These are the activations of a small neural network, seen along a few directions. Each row is one input.
In each table, some parts of the input vary, and every possible input appears once, in random order.
A made-up example of a description, with smaller parts first: one of 5 places around a ring, together with either a single point or one of 9 places around a ring or (one of 3 separate values, together with one of 6 places along a line).
Shared parts are said once, and a part with two or three values counts as separate values.

Other details of the inputs shift rows strongly along two fixed directions, in all tables alike. That doesn't count.

Rows:
r1: [ 76  31 -39  69 -64  50 -40 -55 -30 100  20 -55]
r2: [-62  10  46  11  -7  29 -24 -40   9 -44 -68  22]
r3: [ 34   8 -12  56 -28  30 -32 -35 -16  47  -6 -32]
r4: [ -9 -15   0  -8 -35  14   2 -21  41  -6  -6  14]
r5: [ -4   8  16  18 -12   5 -22 -10  -6 -19 -32   0]
r6: [ 29  -2 -29 -22  39 -48  30  65 -36   0  47   4]
r7: [-41 -12  46 -25  -7  31  15 -46  59 -31 -43  18]
r8: [ 14 -10 -26 -13  30 -42  16  76 -35  -6  54 -14]
r9: [  7  -1 -14 -15  44 -45  24  66 -30  -8  45   6]
r10: [ -8 -26  31 -20  16   0  19  11  45 -38   4  12]
r11: [  8   2  -6  -3  -5 -20   2  23 -29 -13  13 -12]
r12: [-47  20  38  18  14  22 -16 -41  22 -21 -78  34]
r13: [ 18  -3 -22 -29  38 -47  30  57 -32  -4  33   8]
r14: [  4 -13  -5  -1 -37  18  -3 -15  37   6  10  10]
r15: [-12 -25  -3 -33  33 -59  26  71 -38 -43  37  -6]
r16: [-51  12  33  17   2  27 -25 -34  21 -29 -80  21]
r17: [ 51 -30 -25 -31  13 -25  32  36   9  21  86 -32]
r18: [-44  -1  23 -29  55 -39  19  52  -8 -60  -4  38]
r19: [ 67  28 -48  75 -44  56 -41 -50 -19 110  18 -52]
r20: [-27  -4  20 -31  55 -43  19  54  -6 -63 -18  44]
r21: [ -4 -32  14 -44  25 -25  43  43  27 -41  40   5]
r22: [ 16   1 -16 -22  40 -40  24  63 -30 -11  37  15]
r23: [ 22  -6  11  12 -19  42   0 -35  41  23  14 -10]
r24: [ 77  27 -44  62 -66  44 -35 -62 -31 106  15 -61]
r25: [ 16  -2 -24 -37  44 -51  24  54 -32  -7  38   6]
r26: [ 64  26 -52  68 -47  51 -31 -55 -21 113  13 -56]
r27: [-62  23  37   2  11  22  -4 -45  17 -24 -78  35]
r28: [-21 -12  -6 -30  32 -42  20  56 -21 -31  12   1]
r29: [  0 -19   5   4 -28  12  -8 -15  47 -10  -9  17]
r30: [-22   2   9   0  -6   5 -14 -26 -13  -5 -22 -11]
r31: [ 29  19 -17  24 -37  22 -29 -46 -21  45  -5 -34]
r32: [-56  22  33   0   8  21  -5 -49  16 -13 -76  30]
r33: [ -9 -17   1 -14 -35  12   3 -24  41  -3  -9  13]
r34: [ -5  19  -5   5   9   5  -6 -28  -7  27 -16  -1]
r35: [ 22   5 -16 -10  34 -28  13  48 -26  -3  32  12]
r36: [-48  -9  26 -24 -34  26 -11 -57  60 -28 -51  31]
r37: [-59   9  38   8 -12  26 -15 -46   6 -34 -70  14]
r38: [ 81   8 -47  37 -24  -5 -17  24 -48  59  71 -49]
r39: [-59  11  42  11 -12  31 -20 -42   6 -34 -66  17]
r40: [ 49 -30 -38 -10 -13 -27  13  54   8  13  85  -8]
r41: [ 12 -13 -32 -27  33 -50  15  64 -35  -2  52 -22]
r42: [-47  -9  54 -22  -3  36  11 -37  61 -43 -40  27]
Description of these inputs: one of 6 places along a line, together with either one of 2 separate values or one of 5 places along a line.
Changing only the place on the line of 6 turns r7 into r42. The same change can be made to r32. Which row results?
> r9
Changing only the place on the line of 6 turns r23 into r10. The same change can be made to r18. Which row results?
> r12
Which other rows does r19 become when the place on the line of 5 takes its other values? List them by row number.
> r2, r18, r35, r38
List by row number the other rows that have the place on the line of 6 in common with r21.
> r4, r6, r11, r26, r27, r37
Which other rows does r33 become when the choice among 2 separate values takes its other values? List them by row number.
> r7

Rows:
r43: [-13 -15  18 -57  55 -50  38  60  13 -61   9  41]
r44: [ -7  -4  -1  13 -39  12 -24 -36  14   3 -26  -8]
r45: [ 57 -10 -50  15  10 -13  13  40  -3  53  68 -16]
r46: [ 23  -4 -12   7   3   6  11  -4   3  35  34 -27]
r47: [-16   4  18 -13 -29  10 -10 -24   9 -24 -29  11]
r48: [-25  21  37   1  -7  40  -5 -57  42 -15 -66  40]
r49: [-29 -22  27 -40  33 -31  31  53  -4 -64  29  12]
r50: [ 43  -6 -30   8 -35  -4  -8   2 -19  35  42 -24]
r51: [ 24 -20 -14  23  -9   4  -8   7  -1  20  26 -41]
r52: [-36 -20  -6 -39  11 -31  18  37   6 -36   8  16]
r53: [ 46   5 -30  25  -7  10   1  -3   9  54  35  -8]
r54: [-47  12  42  -7   4  30  -2 -46  44 -33 -66  51]
r55: [-22  11  32   7  -9  49  -8 -81  33  16 -55   0]
r56: [ 59  -8 -57  -2 -10 -22   9  13 -14  68  64 -35]
r57: [-25 -10  27 -46  39 -35  30  52  13 -72   0  46]
r58: [-42  -9  40  -4  -1  12  -3 -10  21 -40 -26   5]
r59: [ 41  -3 -12  22 -14   5  -7  10  -1  21  30  -2]
r60: [ 10  41 -29  49  23 -23 -14  19 -91  40 -21 -20]
r61: [-58   6  33 -30  -8  17  -3 -60  35 -28 -73  35]
r62: [ 51 -12  -8  10  -8  -4   1  10 -14  13  38 -41]
r63: [-52  -5  36  13  -8  25 -23 -30  47 -46 -74  34]
r64: [ 28 -17 -21  -6 -19 -25  -4  16 -15   0  31 -17]
r65: [  9   6   1  19 -10  36  -6 -56  23  48 -13 -24]
r66: [-46   3  40 -16 -29  16 -18 -48  26 -54 -76  24]
r67: [-25 -10  13 -50   7 -33  23  42  -5 -61  12  23]
r68: [  4  11  11  21 -20  33 -11 -28  19   7 -13  19]
r69: [ 34  -6  -5 -18  20  -9  23   9  -4  19  33 -23]
r70: [ -6 -22 -17 -17  -7 -27   3  41  -5 -15  28  -4]
r71: [ 21  16   9  15 -16  43  -1 -56  12  38 -11 -21]
r72: [ 75 -15 -36  23  -6 -22  -2  37 -17  30  65 -23]
r73: [ 33   4  -5  55 -45  49 -33 -65  12  56  -9 -46]
r74: [ 49   2 -12  13 -14  15   7   2 -15  33  49 -36]
r75: [-35 -22  16 -22  23 -14  20  43   7 -43  18   2]
r76: [ 27  13  -5  22 -12  34 -10 -51  25  47 -17   7]
r77: [ 28  -2 -22 -21 -12 -16  13  14 -13  11  33  -9]
r78: [-46 -18  19 -55  14 -40  24  46  -1 -76   7  34]
r79: [ 64 -22 -26  15  -4 -18   4  28 -26  28  70 -51]
r80: [ 63   3 -19  23 -18   6  -6  13  -7  33  39 -12]
r81: [-74   5  34 -28  -8  14  -1 -44  39 -42 -68  39]
r82: [ -77   49   40   21   31    0  -18  -26  -58  -40 -119   35]
r83: [ 33   3 -30   0 -24   5   2 -22  -7  46  27 -15]
r84: [-47 -27  -1 -60  34 -53  33  61   6 -59  14  27]
r85: [ 12  38 -39  37  37 -20 -34  29 -86  40   8 -28]
r86: [ 36 -15 -22   5   4 -14  16  43 -17  21  75 -35]
r87: [ 24 -14 -23  10   3   3  10  15  -3  35  45 -34]
r88: [ 50  -5 -39 -24  -2 -29  22  30 -22  27  61 -18]
r89: [-73  -6  46 -20  19  25   4 -43  47 -35 -71  21]
r90: [ 50   5 -34  -8 -18   0   5 -19  -7  53  26 -22]
r91: [-52  48  22  11  42  -8 -35  -9 -64 -29 -66  18]
r92: [-11  18  -9  38 -65  67 -35 -83  25  50 -43  -9]
r93: [-11 -20  -6 -28  42 -34  24  50  20 -22  15  25]
r94: [ 26  -4 -26  20  -4   9  -1  10  12  35  25  -2]
r95: [ 40  21  -1  36 -38  61 -15 -74   9  65  -7 -35]
r96: [-18  60 -12  83 -13  45 -46 -68 -60  65 -97 -15]
r97: [ 51 -11 -37  -1  21 -28  18  40   1  38  60  -8]
r98: [  3  12   8  60 -54  81 -40 -90  27  59 -41 -32]
r99: [ -6 -10  -5   2   8  -4   6  35  14 -13  18  18]
r100: [-38 -18   4 -47  15 -41  22  41   5 -49  11  22]
r101: [-21 -14  22 -34  32 -18  29  21   5 -36  13   7]
r102: [ 15  -7   1  -3   4   4  12   0  -3  11  28 -17]
r103: [-65  45  23   9  48 -16 -34   4 -57 -37 -67  20]
r104: [ 19  23   4  66 -58  73 -45 -84  34  58 -42  -3]
r105: [ 74  -8 -25  16 -13  -2   5  23 -27  43  73 -51]
r106: [ 10 -17 -10 -16  24 -39  23  76  -2 -27  56  16]
r107: [-38 -17  13 -53  16 -39  24  33   1 -58   4  29]
r108: [-61   7  44  -6   3  23  -5 -31  48 -45 -67  51]
r109: [ 21 -13  -8  15  -2 -15  -7  24   9  -6  18   0]
r110: [-45  -6  21 -15 -20   0 -10 -11  18 -38 -32  19]
r111: [  4 -21  -1 -37  41 -51  33  77  -4 -44  47  28]
r112: [  32   45  -29   38   26  -27   -6   27 -103   37  -12  -22]
r113: [-49 -23  32 -44  41 -34  31  47  11 -68   8  17]
r114: [ 36  56 -29  38  23  -6 -37   2 -92  48  -1 -30]
r115: [-42 -26  21 -28  32 -35  14  66  19 -73   0  39]
r116: [   1   18    1   49  -39   81  -25 -100   33   71  -42  -27]
r117: [-18 -13  23 -43  36 -39  31  71   5 -76  19  42]
r118: [ 12 -15 -36 -19   3 -21  12  15   2  28  28 -12]
r119: [-45 -16  12 -12 -16  -4 -14  -9  21 -41 -41  11]
r120: [-36  15  15  13 -48  45 -24 -66  28   5 -50  12]
r121: [ 69 -12 -26   9   1 -27   4  46 -15  10  56 -17]
r122: [-56   0  60  -3 -10  34 -11 -46  29 -47 -61  18]
Changing only one part turns r95 into r113. The same change can be made to r47. Which row results?
> r110
Changing only one part turns r99 into r117. The same change can be made to r98. Which row results?
> r105
Changing only one part turns r57 into r111. The same change can be made to r66. Which row results?
> r64
What is each input in this table made of?
> one of 4 places along a line, together with either one of 2 separate values or (one of 3 separate values, together with one of 6 places along a line)
Which other rows does r53 become when the place on the line of 4 takes its other values? List them by row number.
> r45, r48, r54
Which other rows does r114 become when the choice among 2 separate values takes its other values? List them by row number.
> r112
Which other rows does r91 become when the choice among 2 separate values takes its other values? List them by row number.
> r82
Start at r89 and move only the place on the line of 6, one step at a time. The first step leads to r116. Which rows follow, in order?
> r87, r75, r98, r51

Rows:
r123: [-46  -1  24 -11 -10   6 -14   2  -1 -43 -21  11]
r124: [ 32 -19 -15 -15  57 -65  21  92 -22 -24  57   9]
r125: [  6  23 -16  18 -31  27  -8 -49   1  41 -23   9]
r126: [ 19  29 -21  22 -28  34 -14 -65   0  67  -9 -21]
r127: [ 70 -15 -52  24 -14 -37 -14  46 -39  39  71 -41]
r128: [ 72   2 -67   2  -1 -33  12  44 -32  59  65 -25]
r129: [-39 -14  24 -14   7  -3  -2  -6  -7 -41 -25 -15]
r130: [-55  -9  40 -15   0  -2  -1  -5   0 -47 -40  -2]
r131: [-20   4  24   3  21   3  -1  10   9 -31 -27  35]
r132: [ 23  17   9  38  -4  40  -8 -42  -1  53 -11 -26]
r133: [ 45 -10 -28  -5  42 -48  24  90 -24  -5  61  -2]
r134: [  6 -20 -24 -52  47 -83  29  85 -23 -34  44  20]
r135: [ 30  27  -5  45 -17  55 -23 -43   1  59  -1 -13]
r136: [-51  -7  26 -10  -8 -12  -2  13   0 -64 -30  27]
r137: [ 19   7 -14  41 -48  30 -36 -34  -9  33 -12 -15]
r138: [-35   6  32  -1  23   0  10  10  11 -46 -30  41]
r139: [-57   2  31 -39  20  -8  18 -15   8 -32 -46  19]
r140: [ 11  26  10  37  -3  40 -14 -44   8  35 -15 -11]
r141: [ 17  17 -10  43 -45  38 -33 -52  -7  46  -4 -39]
r142: [ 11  25 -19  11 -27  36 -15 -47  -2  54  -8  -5]
r143: [ 60 -14 -52  14 -11 -38  -2  65 -39  24  70 -37]
r144: [-29   4   5 -24   6 -10   3  -2   4 -22 -30  36]
r145: [-46 -48  18 -32  -3   9  23   3  97 -36   2  34]
r146: [  5 -31  44 -48 -30  12  23 -19  64 -54  11  15]
r147: [-37  -1  13 -35  25  -7  16 -18   0 -21 -29   3]
r148: [-13   2  24   4  31  16   6 -17   2  -9 -21  -7]
What is each input in this table made of?
> either one of 2 separate values or (one of 3 separate values, together with one of 8 places along a line)
Start at r147 and move only the place on the line of 8, one step at a time. The first step leads to r139. Which rows follow, in order?
> r126, r142, r125, r144, r128, r134
Which other rows does r129 become when the choice among 3 separate values takes its other values? List them by row number.
> r147, r148
List by row number the other inputs of the same sort as r146.
> r145

Rows:
r149: [-54  -7  44 -29  18   2  18  17  28 -62 -25  40]
r150: [ 36 -18 -27 -37  14 -46  28  61 -28  -2  91 -20]
r151: [ 11 -15  12 -25  24 -26  18  39  13 -40  13  12]
r152: [-58   6  33  -9  -6  26   4 -28  34 -40 -45  37]
r153: [ 61  -3 -47  39 -45  26 -20 -33  -3  97  43 -50]
r154: [ 42   3 -28  29 -42  31 -25 -58   6  70  17 -44]
r155: [-69 -18  48 -23  19   2   7   2  42 -64 -51  33]
r156: [  6  12 -14 -15  49 -48  30  39 -27   8  25   3]
r157: [ 32  13 -21  44 -48  46 -19 -64  21  58 -20  -8]
r158: [-71  17  33 -10  16   2 -20   0   6 -66 -69  39]
r159: [ 40  32 -36  33  -5  46 -20 -53 -21  92 -13 -25]
r160: [-57   0  59 -28  20  13   9  -6  36 -74 -42  40]
r161: [-18   0   9 -16  11 -30  12  36 -36 -29  -6 -13]
r162: [ 64  28 -53  56 -42  32 -32 -28 -40  87  21 -60]
r163: [-29  -3  26 -29  -8  -1  -1 -29  23 -39 -40  22]
r164: [  8 -12  -6  -2  27 -40  15  47 -50 -20  29 -12]
r165: [-11   6   4  -3  28 -36  -9  49 -23 -27   8  23]
r166: [ 62 -29 -34  -4  26 -40  19  69 -14  18  92 -39]
r167: [  3 -19   6 -23  18 -27  22  46  12 -33  12  19]
r168: [ 17 -24 -18 -35  10 -46  24  54  -8 -16  42   6]
r169: [ 45 -14 -37 -13  -5 -24  20  47 -24  32  84 -21]
r170: [-30  11  12  41 -43  66 -30 -93  45  28 -66   2]
r171: [ -31   36   35   61  -35   74  -52 -114    9   24 -100   16]
What is each input in this table made of?
> either one of 2 separate values or one of 6 places around a ring or (one of 3 separate values, together with one of 5 places along a line)
Start at r158 and move only the place on the ring of 6, one step at a time. The first step leads to r165. Which rows follow, in order?
> r171, r164, r161, r162
Which other rows does r170 become when the place on the line of 5 takes its other values? List them by row number.
> r153, r154, r155, r166

Rows:
r172: [ 69  -2 -56 -29  21 -44  42  62 -36  50 108 -28]
r173: [ -84  -16   53  -54   43  -18   17   32   41 -103  -41   52]
r174: [  8 -32  -7 -54  59 -77  44 121  -7 -59  76  21]
r175: [ 68  18 -52  52 -19  10 -10   5 -51  78  40 -52]
r176: [ -77  -33   44  -63   19  -37   22   25   29 -101  -31   39]
r177: [ -5 -43 -17 -58  51 -78  43 120  -9 -61  76  13]
r178: [ 22   3  -2  13 -30  29 -15 -36  13  30   3 -27]
r179: [-67 -19  29 -35  15 -10  10   6  40 -67 -36  42]
r180: [  5  -4 -11  10 -23  17 -11 -20  16  22   3 -14]
r181: [-44  -1  42   7 -10  46 -10 -64  46 -17 -60  13]
r182: [-63   7  51 -13 -23  30  -8 -46  47 -54 -76  46]
r183: [-18  -1   5 -27  53 -60  16  57 -30 -45   5  15]
r184: [-75   2  37 -31  35 -23   3  33 -25 -74 -35  37]
r185: [ 34  34 -26  54 -33  42 -33 -51 -38  68  -4 -31]
r186: [-37  13  44  -1 -25  43 -17 -61  41 -23 -62  16]
r187: [ 45  14 -34  19 -26  46   0 -66  10  94   0 -25]
r188: [-63  -3  53  -4   5  41  -4 -48  54 -44 -69  35]
r189: [ 24 -13 -31 -34  54 -79  26 107 -66 -34  76  -6]
r190: [ 23  33 -22  60 -24  36 -31 -46 -31  84  -7 -34]
r191: [  13   45    0   65  -36   63  -52 -104    2   80  -70  -13]
r192: [  1 -28  16 -34  24 -34  32  46   4 -42  36   3]
r193: [-94   3  66 -25   5  31 -11 -45  57 -73 -92  41]
r194: [-34 -25  38 -32  15  -9  18   6  22 -56 -11  11]
r195: [-22 -40   2 -67  56 -86  47 122   0 -87  55  40]
r196: [ 72 -29 -66   2  -5 -36  14  52 -21  55 103 -47]
r197: [ 50   9 -44  39  -8  -3  -5  28 -54  66  44 -42]
r198: [  15   17    0   47  -77   74  -36 -114   35   64  -46  -17]
r199: [  16   22   -7   57  -65   77  -38 -106   43   72  -48    2]
r200: [ 79  -3 -51  31 -43   8  -3  -7  -6  76  65 -33]
r201: [-15   4   8  -9  24 -24   5  26 -19 -35 -27  13]
r202: [ 41  17 -24  38 -14  15 -21 -18 -24  57 -10 -21]
r203: [ 77  16 -50  36 -14   4 -25  -3 -50  81  43 -37]
r204: [-22  -5   3 -25  42 -48  21  66 -32 -56   0  12]
r205: [-26 -12  32 -14  21   1  16   7  32 -40 -16  34]
r206: [ 60   2 -56  14  31 -56  17  76 -70  43  92 -45]
r207: [ -88   24   62  -14   12   21  -23  -51   12  -76 -113   55]
r208: [ 37   5 -16  23 -48  29 -15 -38   8  48  11 -25]
r209: [ 64 -14 -43  12 -31  -5  -2  10 -14  55  64 -47]
r210: [ 84 -25 -40  -2  12 -38  33  71 -24  31 113 -30]
r211: [  24   33    9   54  -65   87  -39 -107   37   64  -45  -10]
r212: [ -98   27   61   -7   22   13  -15  -47   16  -68 -114   45]
What is each input in this table made of?
> either one of 2 separate values or (one of 3 separate values, together with one of 5 places along a line) or (one of 4 places along a line, together with one of 6 places around a ring)
Which other rows does r190 become when the choice among 3 separate values takes its other values? List them by row number.
> r184, r197
Which other rows does r189 become when the place on the line of 5 takes its other values? List them by row number.
> r184, r185, r203, r207
Start at r182 and move only the place on the ring of 6, one step at a time. The first step leads to r195. Which rows follow, in order?
> r177, r180, r209, r208
List by row number the other inputs of the same sort as r172.
> r187
